These are the activations of a small neural network, seen along a few directions. Each row is one input.
In each table, some parts of the input vary, and every possible input appears once, in random order.
A made-up example of a description, with smaller parts first: one of 2 separate values, together with either a single point or one of 9 places along a line or (one of 6 places along a line, together with one of 8 places around a ring).
Shared parts are said once, and a part with two or three values counts as separate values.
(in the rows, 128 means zero)

Other details of the inputs shift rows strongly along two fixed directions, in all tables alike. That doesn't count.

Table:
R1: [110 181 128 150 171 119 128 151 173 173 127 138 149 132 142]
R2: [107 204 113 173 134  93  83 147 167 165 131 148 126  98 156]
R3: [118 128 115 158 107 136 123  93 138  96 125 109 106 111 129]
R4: [145  95 136  98 114 129 137 126  89  91 116 100 128 146 117]
R5: [165  58 155  44 123 143 170 152  47  89  97  88 152 181  98]
R6: [129 164 141 107 169 127 152 180 125 162  82 113 168 158 128]
R7: [140 152 141 101 161 146 160 183 123 189  93 154 164 150 118]
R8: [ 95 201 116 188 153  99  98 129 190 152 131 123 132 108 156]
R9: [122 165 135 123 172 132 149 166 149 173 107 134 158 148 132]
R10: [125 108 118 145 103 125 106  94 134 113 161 146 100 101 132]
R11: [106 120 106 190 104 124  94  57 177 106 192 150  81  83 142]
R12: [124 171 135 124 171 136 151 171 147 178  98 135 160 147 130]
R13: [110 125 104 180  98 145 118  68 161  99 151 131  87  91 131]
R14: [136 156 146  97 165 106 136 185 114 155  99 110 171 162 131]
R15: [119 173 126 138 143  96 102 160 142 160 130 137 141 123 145]
R16: [107 199 113 177 142 120 114 136 170 154 104 125 129 108 145]
R17: [103 119 103 190  93 121  96  50 164  69 165 109  79  88 142]
R18: [145  72 142  85 124 148 163 123  86  88 111  94 134 160 108]
R19: [134  86 129 121 120 145 138 101 124 114 153 140 113 127 119]
R20: [133 164 147 101 166 105 135 190 118 160  96 111 174 161 133]
R21: [142  72 136  94 119 131 134 118  98 112 153 133 124 137 117]
R22: [146  64 135  99 114 157 154 106 102 107 143 136 118 140 107]
R23: [150 149 149  69 151 128 153 208  83 172  74 130 175 164 116]
R24: [153  92 141  82 115 139 151 141  73  97  98  98 138 155 108]
R25: [145 107 133 104 110 133 137 128  90  97 107 103 127 141 115]
R26: [105 217 104 191 118 101  77 136 173 164 124 153 114  81 154]
R27: [123 181 124 146 136 124 116 159 148 182 110 162 141 109 136]
R28: [115 168 125 155 149 126 121 140 166 171 135 159 135 115 140]
R29: [139  59 133 100 112 159 161  95 101  84 136 112 115 145 107]
R30: [147  66 140  88 121 157 161 120  96 114 133 134 128 148 106]
R31: [120 114 115 155 100 123 101  90 141 113 164 148  96  95 136]
R32: [118 103 118 157 113 132 114  79 153 110 177 144  99 105 132]
R33: [111 184 114 179 133 132 113 128 178 173 129 165 121  94 141]
R34: [105 127 107 182 111 133 111  68 171 100 164 130  91  96 139]
R35: [130 155 141 109 162 115 129 179 130 182 121 150 161 139 133]
R36: [124 105 114 151  92 131 104  83 134 106 161 147  91  94 130]
R37: [125 108 117 143 112 152 141  92 135 106 134 125 105 118 120]
R38: [134 172 137 107 149 112 125 188 117 173  96 137 159 141 133]
R39: [144  66 141  85 125 143 159 115  87  82 120  92 131 162 110]
R40: [132 105 117 138  93 139 116  97 121 114 144 147 100 102 123]
R41: [129  84 131 118 122 128 135  96 117  81 143  96 119 142 122]
R42: [118 195 129 149 151 100 109 165 150 157 105 122 150 126 146]
R43: [129 116 121 133  96 120 107 110 115 103 140 128 108 113 129]
R44: [144  82 135  92 106 126 130 126  85  97 135 117 124 140 117]
R45: [119  99 125 138 125 136 133  91 141 102 157 120 113 127 127]
R46: [148 134 152  72 159 135 156 197  97 181  92 146 174 160 117]
R47: [131 107 124 131 105 118 114 101 115  84 138 104 110 125 129]
R48: [143  74 137  87 111 121 130 125  85  96 144 113 126 145 117]
Each input here is: one of 2 separate values, together with one of 4 places along a line, together with one of 6 places around a ring.
The inputs of R5 and R4 match in every part but the choice among 2 separate values. If R13 is changed in the same way as R5 into R4, which row does it become?
Answer: R37
The inputs of R12 and R29 match in every part but the choice among 2 separate values. If R1 is changed in the same way as R12 into R29, which row does it become?
Answer: R45
Start at R41 and move only the place on the line of 4, one step at a time. The first step leads to R39. Which rows follow, in order?
Answer: R6, R16
Which other rows does R35 become when the place on the ring of 6 takes its other values? List them by row number.
Answer: R8, R20, R32, R45, R48
Which other rows does R27 become when the choice among 2 separate values takes its other values? List them by row number.
Answer: R40
Which other rows does R28 become when the choice among 2 separate values takes its other values? List them by row number.
Answer: R19
